These are the activations of a small neural network, seen along a few directions. Each row is one input.
Each table varies a few parts of the input and shows all the possible inputs, shuffled.
Descriptions start from the smaller parts, as in this example, which fits no table here: line(4) and (point or ring(9) or (values(2) and ring(8))).
Shared parts are said once, and a part with two or three values counts as separate values.

Other details of the inputs shift rows strongly along two fixed directions, in all tables alike. That doesn't count.

Table:
x1: [-60   3   1  76  12 -13  42  24  -2  22 -54  42 -40]
x2: [ -8   7   3  -9  -9  16  13 -14  -1   6  21  11 -14]
x3: [-31 -30  -6  -8   4   8  -4   5   4   4   3 -33   9]
x4: [ -9   2  15  15   5  -4  -9   2   0   5  14  16 -10]
x5: [-35   8  21  10 -11  16 -14 -17  18   8  35  34 -15]
x6: [-44   3   4  71  17 -22  37  35 -10  16 -56  30 -41]
x7: [-22  -5 -27 -18 -11  22 -11  29   5  -1   3 -27   8]
x8: [-47 -20 -26 -26  -4  13 -39  -7   3  14  26  -5 -17]
x9: [  4   7  18 -12 -14   4 -29 -14   3  -2  12  12  -8]
x10: [ 86  -6 -31 -15  27 -15  24   0 -28  -8 -21 -69  63]
x11: [-45   6  -6  57   8 -35  42  22  -9  24 -46  30  -4]
x12: [-31  19  18   4 -31  -5 -22 -15  17  -9  16  29 -14]
x13: [ 28  13  10 -34  -6  21 -19 -21   5 -17  32 -16  -6]
x14: [ 41 -18 -24   0  24 -17  40  20 -23   6 -44 -20  31]
x15: [ 26  10  20 -37 -10  18 -37 -25  11  -5  46  -5   4]
x16: [ 18  12  10 -26 -16   9 -20 -24  17 -15  56 -10   9]
x17: [-14   8   8  16  -5  -7   2   3 -10  -5 -28  15 -27]
x18: [ 56 -15 -15  -8  23 -12  17  18 -14 -10 -22 -30  25]
x19: [ 66 -14 -20  -5  33 -20  19  25 -20 -10 -55 -38  31]
x20: [-35  22  21   4 -19  -2 -19 -14  25  -8  26  29 -16]
x21: [ 26   0  12 -48 -26  16 -31 -23  15 -25  35   4   4]
x22: [ -9   4  12 -10 -11  12  -7 -18   3  16  32  20   0]
x23: [ 41 -15 -19   2  22  -3  25  10 -10  -6 -30 -20  28]
Description of these inputs: values(3) or (values(4) and line(5)).
Q: Change only the values(4) part in x14. List by row number the other rows that result.
A: x2, x11, x22
Q: Which other rows belong to the same alternative as x8? List them by row number.
A: x3, x7

Table:
x24: [ 41  -2 -12  34  33 -30  39  20 -33  12 -65 -24  19]
x25: [22  8  4  5  8 -2  9 -4 -4 -2  0 -2  3]
x26: [-91   3  10  31 -20  -7 -11  -1  30  16  20  50 -17]
x27: [-23 -10   2  -2  -3  10  -4   2   9   1   9  10 -10]
x28: [ 33  -7  -9  -8   7  -8  13   4  -9  -7 -20 -11  17]
x29: [ 31   1  -5   5  12 -17   2  10 -16  -3 -30 -22   9]
x30: [-77   6  13  29 -16   1 -13   3  15  11   1  39 -39]
x31: [ 21  -4  -2 -24   0  18  -1 -12   3  -6  31 -22  11]
x32: [ 39  -6 -13  40  37 -30  50  32 -29   7 -71 -24  20]
x33: [ 33   4  11 -42 -10  14 -28 -28   6 -12  42  -6   5]
x34: [ 30  -2 -14   7  10 -17  18  17 -13  -8 -42 -21  17]
x35: [ 27 -10 -22  19  29 -13  28  22 -24  11 -40 -31  15]
x36: [ -2   3  12  -5  -5   4 -12  -8   9  -4  14  19 -10]
x37: [-32  -4   5  -6  -9  14 -17  -6  12   3  23  20 -18]
x38: [ 27   1 -11  22  17 -19  37  15 -17   1 -42  -9  14]
x39: [-46   0  -6  31  -1  -9   8  25   1  11 -31  17 -17]
x40: [-35   7  12 -21 -23  19 -36 -18  18  -5  47  14 -22]
x41: [ 30   8   1 -24  -9   6 -12  -6   1 -13  13 -14  13]
x42: [ -1  -3   2  27  12 -19  13  11 -12  10 -40  11  -4]
x43: [-12  -1  12  12  -1  -3   4   3   8  -2  -5  22 -11]
x44: [ 25   0  -7 -29  -4  18  -3 -12  -1  -2  31 -21  16]
x45: [ 23   2   4 -43 -12  27 -21 -33   4  -5  58 -21  10]
x46: [ 15  -5  -5 -30  -4  16 -14  -5   5 -12  22 -30  11]
x47: [ 23 -14 -13 -13  13   0  -1   2 -17   6 -12 -27  15]
x48: [  8   0  -4 -30  -6  18 -24  -9   6  -9  29 -21   3]
x49: [ 24 -13 -14 -14  15  -2  -3   4 -17   4 -11 -26  12]
x50: [-17   4  10  22  -1  -9   5  12   7  -5 -17  14 -13]
x51: [-26   6   8  40   3 -21   8  15  -5   8 -41  19 -17]
x52: [-8  3  7  6 -5 -3  1  3  4  1 -5 24 -7]
x53: [ 19   2   1 -33  -6  19 -16 -24   0  -3  45 -17   5]
x54: [-83  -1  10  21 -22   7  -3   1  24   8  10  58 -39]
x55: [-15   7   7  22   0 -10  -2  10   3  -2 -18  15 -15]
x56: [ 40   5  -1   2  15 -10  12  -2 -16   1 -12 -16  12]
x57: [-59  17  20  47 -10  -8  17   7  13  12 -10  61 -34]
x58: [  6   3   1  -3  -5 -12  -7 -11   9  -3  16  -2  28]
x59: [ 20  -5  -4 -53 -14  28 -26 -21   7  -9  50 -15  13]
x60: [ 14  -1  -7 -50 -19  25 -24 -20  12 -18  45 -24  12]
x61: [-22  -1  -4   6  -6   6  13  -1   5   4   7  10  -7]
Q: What do these inputs look like to the network?
A: values(2) and (point or (values(3) and line(6)))
Q: The inputs of x35 and x25 match in every part but the values(2) part. If x47 is changed in the same way as x35 into x25, which row does it become?
A: x42
Q: Change only the values(3) part in x48. List by row number the other rows that result.
A: x35, x37
Q: A walk changes only the line(6) part. It starts at x28 and steps to x52. List the rest of the walk in order.
A: x43, x36, x33, x42
Q: Change only the values(2) part in x59. List by row number the other rows that result.
A: x52

Table:
x62: [-14 -13 -15  15  13 -12   2  26 -13  10 -40  -5  -5]
x63: [ 11   3   7  20  11 -16  15   0  -6   9 -13   8  11]
x64: [ 10  12  14 -22 -15  18 -13 -34   4  -2  48  11  -5]
x65: [-34  -6 -10  33  10  -8  15  19 -11  22 -22  12 -13]
x66: [-14 -10  -4  26  23  -8  23  12 -13  17 -29   5 -16]
x67: [ 15  12  14 -29 -14  10 -25 -20   5 -10  23   4  -4]
x68: [-34   9  24  18 -17  -8 -16  -3  17  -1  -1  45 -19]
x69: [ 36  -5 -11 -44   1  10 -16 -25   0   1  44 -42  35]
x70: [ 72   0 -15 -14  16  -8  -4   9 -27 -16 -26 -61  30]
x71: [-32  15  18  24 -10   9  -4 -11   9   3  24  25 -23]
x72: [  6  -4  -7 -32  -9  12  -9 -11  14 -13  34 -19  25]
x73: [ 19 -11 -11 -10  10   6  18   8 -11 -10 -16 -21   7]
x74: [-54   7  12  -6 -26   3 -35 -13  25  -2  31  24 -16]
x75: [-39 -12 -15  35  14 -11  27  35   2  15 -41  18 -16]
x76: [ 20 -12  -5 -11   6   6  -9   4 -12  -4 -15 -22  -2]
x77: [  7  -1  -1  22  12 -22  29  17   0  -1 -36  11  12]
x78: [-16  15  17 -17 -32  19 -11 -23  23 -11  44  33 -20]
x79: [ 43   1 -10  -8   6   1  14  10  -5  -7  -8 -26  17]
Q: What do these inputs look like to the network?
A: values(3) and line(6)
Q: The inputs of x74 and x76 match in every part but the line(6) part. If x69 is changed in the same way as x74 into x76, which row does it become?
A: x66
Q: Change only the line(6) part in x75. List by row number the other rows that result.
A: x72, x73, x77, x78, x79

Table:
x80: [ 70 -18 -31 -16  34 -12  11   9 -35  10 -26 -70  52]
x81: [-38  -8 -17  63  22 -23  50  43 -11  19 -67  16 -11]
x82: [-44 -11 -16  62  21 -39  34  41 -11  26 -67  15   3]
x83: [-31  -2   3   9  -3   2 -13   4  -2   8  -5  10 -25]
x84: [-48   1   7  -3 -21   2 -28  -4  20  -1  17  26 -15]
x85: [-24   6  19 -57 -47  40 -49 -36  40 -28  84  17 -10]
x86: [ -6  13  42  -6 -19  12 -11 -32  26 -10  43  63 -28]
x87: [-47  -4   0  34   3  -5  13  25  -5  11 -39  23 -35]
x88: [-41   3   8  -8 -21  18  -9 -17  29  -6  43  24  -6]
x89: [ 72  28  15 -22 -11  -4   6 -31  -6 -16  19  -4  24]
x90: [ 72 -16 -35 -24  24  -3  17  24 -27 -11 -39 -62  36]
x91: [ 53 -15 -28  -5  32  -3  32  15 -31   6 -32 -54  28]
x92: [ 69  -5  -8 -74  -1  34 -28 -40  -9 -11  71 -61  35]
x93: [ -4  29  39  21 -11  -6 -10 -14  19 -12  18  31 -22]
x94: [-53  -2   3  26  -3 -10 -15  12   4  16 -19  26 -25]
Q: What do these inputs look like to the network?
A: values(3) or (values(2) and ring(6))
Q: Which other rows belong to the same alternative as x89? List them by row number.
A: x86, x93
Q: Change only the ring(6) part in x92. List by row number the other rows that result.
A: x80, x81, x82, x88, x91

Table:
x95: [-28   3  -5 -15 -25  14  -7   3  22 -15  16  21 -10]
x96: [-16  13  -3  53  22 -25  23  16 -25  30 -45   6  -7]
x97: [ 12  -7 -17  22  14 -25  32  14 -30  19 -55   8   2]
x98: [ 89  -1 -28 -26  16 -10  28  10 -23 -19 -31 -43  42]
x99: [-41   8  -4  12  -3   3 -15  -1  -1  17  12   2 -10]
x100: [-40  -5  14  12  -3  12   2  13  21  -5  13  18 -22]
x101: [-28  13  13   2 -19  17  -8 -15   1  11  20  41 -37]
x102: [ 20 -15  -2   6  24 -14  15   0 -17  17 -15   2   9]
x103: [ 14 -10  12  -6   2   1   4 -14   9   0  14  17  14]
x104: [ 29  22  11  -8  -7   5   1 -12   4 -12  25 -18  13]
x105: [ 35   6  -9 -26  -5  11  -8  -2   2 -17  25 -50  30]
x106: [ 16 -22  -6 -30   4   8  -8  -6  10  -5  18 -15  28]
x107: [-13 -17  -5  19  24   0  12  18  -6   5 -21 -18 -13]
x108: [-11  -9 -21  30  13 -31  22  24  -8  13 -50 -15  30]
x109: [ 31 -32 -24  -9  29 -10   9  14 -21  15 -24 -35  29]
x110: [ 12  -2 -12 -37  -8   6 -25 -23  -1   3  40 -30  28]
x111: [  5 -15  -5 -21  11  20 -17  -4  -4  10  24 -17   0]
x112: [-49  27  27  28 -17   6  -6 -20  18   5  28  30 -36]
x113: [-13 -10 -10 -17 -17   7  -1  -2   8  -6  -1  10   8]
x114: [-63   5   8   6 -25  22 -10  -4  17  -3  17  28 -49]
x115: [ 23  -1  12 -23   9  21 -14 -23  -5   7  39  -1  -4]
x116: [ 51  -6   3 -23   6   6   2  -9   7 -18  25  -9  25]
x117: [ 24  -2  15  -9   9  16  -1 -17   0  -6  26 -11 -10]
x118: [ 44  12   3 -28 -10  17   9  -8  -2 -21  15 -13   3]
x119: [-13  -4  -6  39   4 -26  38  19 -11  10 -61  33  -3]
x120: [-36   1  37   4  -9  -6 -49  -3  20 -10   7  44 -37]
x121: [-29 -11   2   7  -2   5  -2  11  23  -7  11  20  -4]
x122: [ -5   5  -5  40  16 -13  37  20 -20   8 -58   4 -27]
x123: [-20   5   0  54  10 -38  32  15  -7  16 -50  21  12]
x124: [ 32   0 -12 -40 -10  22   0   4   0 -21  12 -34  10]
x125: [ 45  11  11 -27  -5 -14 -50  -9  -5 -20   2 -31  18]
x126: [-29  12  25  -7 -25  -3 -46  -1  16 -10  -8  37 -40]
x127: [ -7   6  -2  28   5 -26  13  -2 -15  22 -18   9   7]
x128: [ 45   2  17 -29   1  21  -2 -16   8 -19  41 -13   8]
x129: [  2  -8 -25  -4  10   5   6  16 -24  13 -28 -17  -4]
x130: [-35  -6  -7 -20 -20  11 -14  -9   5   7  18  20 -15]
x131: [-18  10  -2  -9 -21   5 -17  -7  25 -12  35   1  13]
x132: [ -3  -4 -19  36  21 -17  19  23 -19   8 -44 -39   7]
x133: [-29  25  18  16 -22  -5  -4 -13  27  -6  29  37  -6]
Q: The inputs of x98 and x133 match in every part but one. If x114 is changed in the same way as x98 into x133, which row does it become?
A: x132
Q: What do these inputs look like to the network?
A: values(3) and (point or (values(2) and ring(6)))
Q: Change only the values(3) part in x96. List by row number the other rows that result.
A: x101, x115
Q: List by row number the other rows that have the values(3) part in common with x106.
A: x100, x102, x103, x107, x109, x111, x115, x116, x117, x120, x121, x128
Q: Change only the values(3) part in x109. List by row number the other rows that result.
A: x110, x130
